These are the activations of a small network on made-up records, seen along a few directions, one row for each record.
After each row come some of the record's fields: F, K, L, B, D, J, Z, S.
Not every record has every field; a missing one is written none.
Other fields move the rows too, some of them a lot.
Strong random noise was added to every row along 2 fixed directions; ignore it. To show where, here is one row again and again, with new noise each time:
[  49    5  -31  303   90   93   99 -165  -84  174  321   88  -57 -184
   97 -225  -63   -3]
[ 290  -29 -140  251  -86 -108  176  -21 -295 -140   47   56  -29 -199
  248 -173   15   48]
[  45   27  -34  167  186  120  142 -139 -111  183  383   -3  -89 -181
   73 -260 -124   18]
[ 148    5  -78  197   76   25  158  -89 -189   48  244   18  -65 -188
  145 -225  -68   31]

[  47   -8 -106  445 -259   55 -128 -195   31   -4   68  499  -12 -182
   24 -122  207  -88]
F is f2, K is k3, L is l2, B is b7, D is none, J is none, Z is z1, S is none
[ 273   -7  -50   37 -288 -274   32  177 -193 -432 -468  -73   66   24
  206  216  152   23]
F is f1, K is k4, L is none, B is none, D is d2, J is j2, Z is z2, S is s1
[ 26 -42 -40 233 -41   8  87 -78 -25   7 -84 -73  11 -96 216 -18  57 -54]
F is f2, K is k4, L is none, B is b4, D is none, J is none, Z is z4, S is s1
[ 319   60 -190  289   92  140   21   -5 -105  -34  283  121   12  -73
  113   -4 -184  142]
F is f1, K is k4, L is none, B is b8, D is none, J is none, Z is z3, S is s1
[ -61  -58   14 -302  387  -54  225  166 -175   47  -39 -646   48   80
   85  -40 -227  100]
F is f1, K is k1, L is none, B is b1, D is none, J is none, Z is z5, S is s1
[  23   78  -57  204  122  158   37 -198   56  272  380   49  -54  -83
   77  -84 -187   27]
F is f2, K is k2, L is none, B is b8, D is none, J is none, Z is z3, S is none
[ 333  299 -159 -683    4   66 -145  221  -22 -313  165  185    7  152
 -297  142 -193  234]
F is f1, K is k4, L is none, B is none, D is d3, J is j1, Z is z1, S is s2
[-204   89  120  323  -30  116 -206 -195  250  237  216  333   67  -86
 -152  -30  109  -49]
F is f1, K is k1, L is none, B is none, D is d3, J is j2, Z is z3, S is s2
[ 217  202   -7 -385 -128   28 -299  165  117 -186  -26  399   62  212
 -256  248  -89   93]
F is f2, K is k4, L is none, B is none, D is d2, J is j1, Z is none, S is none
[  33   42  -52 -548  243   16  300   75 -156  -22  201 -347 -229 -130
   34 -233  -80   35]
F is f1, K is k2, L is none, B is none, D is d2, J is j2, Z is z2, S is none
[ 113  -37 -104  195 -154  -79   26   -3 -140  -78  -30  228    8 -103
  122  -81   85  -14]
F is f2, K is k1, L is none, B is b7, D is none, J is none, Z is z4, S is none
[ -98 -122  115  620 -108  -78 -208 -136  132  175 -170   25  200   81
   95  206   23  -46]
F is f1, K is k1, L is none, B is b6, D is none, J is none, Z is z3, S is none
[-185  -55   17 -616  209  -92  292  149  -95  -38  -67 -420 -154  -92
   30 -180   78  -38]
F is f2, K is k2, L is none, B is none, D is d2, J is j3, Z is z1, S is s1
[ -62   -1  -86  115 -369  -48  -97  -76  105  -98  -52  541  -49 -222
 -106 -146  454 -102]
F is f1, K is k3, L is l1, B is none, D is d3, J is j1, Z is z1, S is s2
[  69  -65   21  -65 -352 -212  -73  100   15 -272 -412   98    4   67
  -39  181  283  -35]
F is f2, K is k3, L is l1, B is none, D is d1, J is j2, Z is z2, S is none
[ 281 -128 -122  231 -105 -215   84  143 -262 -296 -359 -236   85   49
  285  171 -100   81]
F is f2, K is k3, L is l2, B is b6, D is none, J is none, Z is z3, S is none
[  97   57 -137 -306  415  184  338  -17 -281   80  535 -193 -305 -284
    4 -479 -180   40]
F is f2, K is k3, L is l2, B is b8, D is none, J is none, Z is z3, S is none
[   5   26 -132 -486   45  -84  206  163 -181 -232   35   -9 -137 -201
  -44 -254  143   33]
F is f2, K is k3, L is l1, B is none, D is d3, J is j1, Z is z1, S is s1
[-110  151   -9 -394   94  185  -31  -35   73   32  339  260 -151 -124
 -305 -258   50  -21]
F is f2, K is k3, L is l2, B is none, D is d3, J is j1, Z is z1, S is none
[  98  129 -111 -529   22   24   82  105 -123 -252  102  111 -138 -141
 -137 -207   49   48]
F is f2, K is k3, L is l2, B is none, D is d3, J is j1, Z is z1, S is none
[ 177 -190    4  580 -436 -335  -22   -3  -77 -196 -569  -33  221   98
  410  334  148  -29]
F is f1, K is k2, L is none, B is b5, D is none, J is none, Z is z2, S is none
[  33  -17 -157   68  102   90  180 -136  -97  146  325   17 -125 -223
  108 -286  -21    3]
F is f1, K is k2, L is none, B is b7, D is none, J is none, Z is z1, S is none
[-190  -24  162  -61  153  -47   84   38   44   76  -72 -309   55   38
   25   41  -50    5]
F is f2, K is k1, L is none, B is none, D is d1, J is j2, Z is z2, S is s1
[ 256   53  -79 -137  -95 -168  -52  252  -73 -310 -345  -70  213  168
   59  259 -102  156]
F is f2, K is k4, L is none, B is none, D is d1, J is j1, Z is z5, S is s1
[-250  -22  207  461  -68   55 -113 -170  229  205  -12  125   84  -33
    4   56  154 -122]
F is f1, K is k1, L is none, B is none, D is d2, J is j2, Z is z2, S is s1
[-109   29   33 -395  152   47   91   71   16   80  120 -128 -174   19
  -86  -72  -47  -37]
F is f2, K is k2, L is none, B is none, D is d2, J is j2, Z is none, S is none
[ 202  193  -47   11  -93  138 -210   17  113  -42  230  273   85  207
 -189  217 -258  153]
F is f1, K is k4, L is none, B is none, D is d3, J is j2, Z is z3, S is none
[ 344   24 -245   13 -226 -104   56   52 -290 -366  -87  245  -57 -168
  116 -140  125   35]
F is f2, K is k3, L is l2, B is b7, D is none, J is none, Z is z1, S is none
[ 190  -11 -176  448  -48   29    5 -102  -88   -1   43   93   36  -99
  214    7  -67   54]
F is f2, K is k4, L is none, B is b2, D is none, J is none, Z is z3, S is s2
[ 404   -8 -139 -231 -295 -367  104  246 -354 -550 -474  -73  102   19
  236   82  149   64]
F is f1, K is k1, L is none, B is b3, D is none, J is none, Z is z1, S is none
[-34  90  35 -61 -41   4 -24 -17  64 -25  42 111  17 -46 -94  -1  67  45]
F is f2, K is k1, L is none, B is none, D is d3, J is j2, Z is z3, S is s2
[  32    3    3  -32 -205  -52 -142   42   46 -160 -204  333  -44  -30
  -48   52  222  -69]
F is f2, K is k4, L is none, B is none, D is d2, J is j1, Z is none, S is none
[ 431  -37 -154  360 -251 -175 -102  108  -71 -266 -309   56  200  135
  243  334 -113  121]
F is f1, K is k4, L is none, B is b6, D is none, J is none, Z is z3, S is none
[ 280  -56 -153  256  -89 -146  222  -21 -317 -160   -4    4  -26 -245
  323 -179   37   47]
F is f2, K is k1, L is none, B is b8, D is none, J is none, Z is z3, S is none
[  -7 -134 -144  731 -107   85   83 -258  -33  216  225  350  -94 -342
  185 -300  220 -112]
F is f2, K is k3, L is l1, B is b2, D is none, J is none, Z is z3, S is s2
[ 365  125 -220 -326   18  -34   78  124 -304 -337   36    2  -59  -29
   41  -62 -131  149]
F is f2, K is k4, L is none, B is b7, D is none, J is none, Z is z1, S is none
[-423  -74  171  188  290  261 -156 -215  322  483  229  -89   -3   38
 -183  -42  -74 -121]
F is f1, K is k3, L is l2, B is b1, D is none, J is none, Z is z5, S is none
[-146   54   -4  167 -167  173 -189 -226  227  191  307  562  -27 -112
 -210 -131  190  -79]
F is f1, K is k3, L is l1, B is b7, D is none, J is none, Z is z1, S is none
[ -94  -79  -10   90   64   36  111  -79   18   70  -67 -155   -1 -102
  190  -84   46  -78]
F is f2, K is k4, L is none, B is b3, D is none, J is none, Z is z1, S is s1
[-214   50  173 -107  -16   93 -247  -18  365  244   39  153   50  220
 -256  229  -17   -8]
F is f1, K is k2, L is none, B is none, D is d1, J is j2, Z is none, S is none

Which values does each new row have?
[ 354  196 -111   12 -239  -16 -260  102   34 -254   26  338  147  273
 -144  376 -253  202]
F is f2, K is k4, L is none, B is none, D is d3, J is j2, Z is z3, S is none
[  63    0 -118  154  -34   58  141   12  -68   -6  205  201  -99 -208
    2 -223  110   20]
F is f2, K is k3, L is l1, B is none, D is d3, J is j2, Z is z3, S is s1
[  31  -30   85  -56 -297 -213  -20   20  -11 -230 -357   38   40  -34
   87  120  283  -46]
F is f1, K is k1, L is none, B is none, D is d2, J is j2, Z is z2, S is none
[ -40  114  119 -607  266   25   20  186    2  -29   89 -336    1  245
 -244  133 -292  145]
F is f2, K is k1, L is none, B is none, D is d1, J is j2, Z is z2, S is none
[-86  46 154 120 -40  25 -89 -66  94  53  35  65  44  40 -53  67  10 -40]
F is f1, K is k1, L is none, B is none, D is d2, J is j2, Z is z2, S is none
[-192 -151    8  162  131   29   43  -38   58  183  -81 -242   -1   14
   31  -27   24  -63]
F is f2, K is k3, L is l1, B is b1, D is none, J is none, Z is z5, S is s2
[ 182  189 -164 -577  405  185  172   71 -208  -39  411 -289 -138    6
  -66 -193 -429  159]
F is f2, K is k4, L is none, B is b7, D is none, J is none, Z is z1, S is none
[ 244   72 -128  273  -40  113   25  -84  -13   29  211  231   12 -116
  119  -27  -68   86]
F is f2, K is k4, L is none, B is b8, D is none, J is none, Z is z3, S is s1
[ 189 -127  -53  139   33 -238  166  133 -276 -172 -292 -468  120   98
  308  164 -218  114]
F is f2, K is k1, L is none, B is b6, D is none, J is none, Z is z3, S is none
[ 198  115  -21  176 -235  -87 -179   56   -6 -182  -30  320  165  133
  -68  211  -89  116]
F is f2, K is k1, L is none, B is none, D is d3, J is j2, Z is z3, S is none
[ 112  -56   17  479   -3   35 -163  -21   49   62  -68  -76  181  226
   82  294 -262   78]
F is f1, K is k4, L is none, B is b6, D is none, J is none, Z is z3, S is none
[ -51  108  148 -316  157   87  -84   35  125  100  142  -60   20  121
 -234   67 -110   73]
F is f1, K is k1, L is none, B is none, D is d1, J is j2, Z is z2, S is none
[ 110 -212  -75   31  -29 -375  252  195 -320 -271 -551 -502  124  -57
  399   39   85   40]
F is f2, K is k1, L is none, B is b1, D is none, J is none, Z is z5, S is s1
[ -35 -129   19  540 -101   61 -104  -95   95  155    5  261   72   -8
    8  -15   68  -74]
F is f2, K is k3, L is l2, B is b1, D is none, J is none, Z is z5, S is none
[-101  -86   57  -30  137  -83   26   38  -26   75 -104 -311  118   89
   64   62 -112   31]
F is f1, K is k1, L is none, B is b1, D is none, J is none, Z is z5, S is none
[ -40  -86  -26  724 -234   51  -85 -280   73  112   34  373  -17 -222
  162  -80  196 -136]
F is f2, K is k3, L is l2, B is b8, D is none, J is none, Z is z3, S is none
[ -50    5   32  195  -41  127  -94 -126  142  136   63   92   59   93
   12   64  -74  -56]
F is f2, K is k4, L is none, B is b3, D is none, J is none, Z is z1, S is none
[ 276  163 -165 -518  242   41  131  104 -235 -180  199 -216  -34  -34
   49  -94 -286  175]
F is f1, K is k4, L is none, B is b7, D is none, J is none, Z is z1, S is none
[ 455  -35 -229  364 -248 -149  184   67 -325 -247  -57  100   17  -45
  303   -8  -76  104]
F is f2, K is k2, L is none, B is b8, D is none, J is none, Z is z3, S is none
[ 116  173  -58  -71   96  169 -104  -87   30   65  297  156   26   39
  -89  -21 -218   81]
F is f2, K is k4, L is none, B is b7, D is none, J is none, Z is z1, S is none
